Each row below holds a small network's activations on one input, seen along a few directions.
In each table, some parts of the input vary, and every possible input appears once, in random order.
Descriptions start from the smaller parts, as in this example, which fits no table here: one of 8 places around a ring, together with either a single point or one of 11 places along a line or (one of 3 separate values, together with one of 4 places along a line).
Shared parts are said once, and a part with two or three values counts as separate values.
In the rows, zero is written as 128.

Other details of the inputs shift rows strongly along two fixed directions, in all tables alike. That doesn't count.

Table:
x1: [128 108 107 118 116 124 134 132 110 131  96 109 116 126 112]
x2: [134 157 121 126 137 110 120 106 136 104  98  95 131 152 114]
x3: [120 148 106 135 127 116  97 125 147 143 110 104 156 146 123]
x4: [ 97 155 120 133 140 122 123 134 148 133  99 114 154 133 113]
x5: [ 99 151 126 135 138 114 117 130 157 126  97 110 159 137 116]
x6: [150 115 135 126 127 110 133 117 115 108 100 124 130 143 122]
x7: [170  72 142 123 112 133 149 129  99 123 142 148 101 116 140]
x8: [127  98 167 137 121 140 143 128 133 138 128 155 111  92 155]
x9: [154  82 158 124 119 128 157 133  90 119 139 166 104 115 138]
x10: [112 158 105 132 128 133 102 120 151 149 111  98 136 132 124]
x11: [140 132 111 136 105 122 101 113 109 160 107 132 133 124 158]
x12: [112 145 126 129 141 111 122 126 152 108  99 104 153 146 109]
x13: [128 126 114 126 110 130 114 121 121 148  97 113 111 117 136]
x14: [105 146 108 131 130 124 109 132 155 140 109 102 152 134 115]
x15: [141 114 146 134 127 109 121 121 136 117  99 125 143 136 129]
x16: [125 154 104 111 156 152 152 145 124 101 218 134 120 145 104]
x17: [127 115 118 135 115 129 112 130 132 156  99 122 137 120 131]
x18: [126 155 133 133 137 111 110 110 157 111 104 100 142 147 122]
x19: [118 171  98 116 150 155 134 151 113 131 228 156 127 142 119]
x20: [133  98 165 130 117 139 149 130 111 131 134 162 100  96 153]
x21: [112 162 131 139 134 115 106 113 163 128 102 106 148 139 130]
x22: [143 114 134 131 117 124 112 114 146 130 109 106 122 127 135]
x23: [163  82 149 125 111 139 147 119 113 124 140 134  86 109 143]
x24: [123  80 144 132 113 146 142 142 128 152 123 147 114  88 141]
x25: [150  93 165 125 119 134 154 123 106 118 136 151  90 109 142]
x26: [125 126 129 130 121 115 125 129 112 134  93 137 137 129 129]
x27: [110 169 130 131 161 146 139 146 135 123 208 160 145 137 124]
x28: [121 115 128 122 125 114 142 129 112 116  87 120 126 130 111]
x29: [148 112 106 121 112 119 121 124 102 136 102 115 119 137 122]
x30: [113 156 125 139 136 108 105 124 151 129 101 114 164 149 123]
x31: [122 190 125 132 151 144 128 130 116 126 219 172 142 142 148]
x32: [135 155 119 121 156 149 131 142 136 110 232 145 136 148 122]
x33: [ 96 171 120 119 159 147 152 153 122 112 202 158 135 134 113]
x34: [142  70 151 128 114 135 142 137 131 128 127 139 116 103 137]
x35: [133 157  94 119 125 125 112 115 123 130 116  93 117 149 113]
x36: [118 146 113 122 141 110 132 123 132 101  94 100 143 151 100]
x37: [127  78 135 123 108 143 150 146 105 144 127 153 101  90 139]
x38: [137  88 157 137 108 140 127 123 138 146 132 140 106  95 158]
Description of these inputs: one of 2 separate values, together with either a single point or (one of 3 separate values, together with one of 6 places around a ring).
Q: Changing only the choice among 2 separate values turns x8 into x10. The same change can be made to x21. Which row results?
A: x38
Q: Change only the choice among 3 separate values in x38. List by row number the other rows that result.
A: x3, x14
Q: Change only the choice among 2 separate values in x25. List by row number the other rows that result.
A: x35
Q: Change only the place on the ring of 6 in x1. List by row number the other rows that result.
A: x14, x16, x24, x34, x37
Q: Change only the choice among 3 separate values in x8. List by row number the other rows that result.
A: x4, x27

Table:
x39: [122 143 150 126 150 161 150 142 139 118 232 167 111 116 140]
x40: [145  91 140 121 117 131 153 135  97 122 138 153 104 115 132]
x41: [144  87 154 139 102 129 121 119 129 148 105 140 113  99 162]
x42: [125 140 130 126 142 164 143 147 125 136 236 171 118 115 144]
x43: [141 105 134 131 114 103 123 108 131 117  50  95 129 133 121]
x44: [110 169  94 121 141 129 123 135 121 129 137 119 141 146 107]
x45: [140 121 104 122 112 112 112 118 116 132  84  98 127 139 120]
x46: [146  71 146 121 111 128 152 131 108 121 116 137  97 107 132]
x47: [146  81 169 135 116 128 141 126 130 127 116 143 111 105 144]
x48: [130  79 150 135 109 135 137 132 126 145 103 139 114  95 145]
x49: [120 176 115 130 146 118 112 122 140 119 133 114 151 158 115]
x50: [128 170 114 121 151 123 131 124 125 102 152 122 137 157 111]
x51: [118 166  90 121 135 136 113 132 127 137 146 112 137 145 114]
x52: [107 185 111 129 144 123 109 123 143 128 135 115 149 149 122]
x53: [114 132 110 135 113 110 105 119 131 150  54 102 148 130 125]
x54: [136 166 109 124 144 126 118 118 132 111 156 111 138 158 118]
x55: [140 132 120 137 115 105  95 108 141 139  70  97 143 143 131]
x56: [118  91 163 129 133 136 157 147 133 118 142 157 123 102 130]
x57: [ 96 168 118 135 147 122 117 136 152 127 128 125 165 142 118]
x58: [134  88 139 124 118 142 148 140 116 135 127 141 104 103 131]
Q: What do these inputs look like to the network?
A: either one of 2 separate values or (one of 3 separate values, together with one of 6 places around a ring)
Q: Change only the choice among 3 separate values in x52. List by row number the other rows that result.
A: x39, x41
